A small network was trained on made-up records. Each row is its average activation on records with the value named, seen along a few directions.
Values that are neighbours, or in one group, have similar rows; names and order tell nothing.
Strong random noise was added to every row along 3 fixed directions; ignore it. To show where, here is one row again and again, with new noise each time:
[  -3   -4  -63  215  -25  -11 -328 -149  464  167  398   49  353 -131]
[ 141  -73   -3   85 -150 -320 -376 -354  286  318  380  124   83 -369]
[ 111   53   80  134   45   -8 -370 -151  379  239  442  -33  447 -111]
[ 238  -16 -137 -155   34  -75  347   98 -305  -68 -668  201 -246 -229]
[ -87 -205 -445  150 -256 -242  116 -135  166  -57 -304  392 -383 -384]


Values of Moli:
d3: [  38  138 -193  131  201  123  121  237   -7  -80 -295   -6  187  -10]
d17: [ -63  -48  132   91 -252 -258 -275 -244  -40  185  337 -182 -232  127]
d11: [-228 -170  -13   -4 -298 -113  -37 -295   96   43  501    9 -174   45]
d12: [ 249 -104  -35  -33 -204 -145   50  206 -357  -40 -379   -6 -371  111]
d16: [-322  -10  178  -44  -49  -53 -178 -171  283  149  595 -204  164   79]
d7: [-110  141   33   58  180  279 -130  100  557  -36  306 -114  580   29]
d14: [  27 -125   63 -396  -61 -556 -155 -622   -7  240  324  281 -292 -452]
d2: [ 100  -30   57  274  -27  -61 -351 -143  237   49  212   86   49  -66]
d8: [-305  147  -13  -73  -93 -227  201  -90  -22  106   66  -25 -208 -130]
d5: [-157 -287 -246  239 -287    5 -217   70  145 -103  252  164 -240  241]
d10: [  65  -44  215 -387  229  -29  211  -72 -172  -65 -209   60  -37 -259]
d9: [ 393  289  524 -240  486  245 -248   71  -93  222  277 -408  804   30]
d4: [ 223  120   53   89  266  397  118  329 -261 -105 -323  -66  184  317]
d13: [ -28 -135   41   48  -79  -17   15  116 -244  -32  -76  -43 -294  270]
d1: [ 275 -123  117  161  -56 -149 -468 -126  -67  225  467  -72   -5  -55]
d15: [-180    2  -41   14 -248 -141  137 -133 -133  -45   -6 -164 -278  152]
d6: [-418  207  143   91  -77  168 -238 -124  424  -11  541 -116  341    9]
Moli is arranged as a ring.
A walk along Moli starts at d7 and steps to its neighbour d10. Put d14, d5, d4, d13, d1 in the order it reaches them. -> d14, d13, d5, d1, d4
Name the neighbours of d3, in listed order. -> d2, d9
Name the neighbours of d16, in listed order. -> d11, d8
How many steps from neighbour to neighbour lead from d15 to d6, at the fewest? -> 4
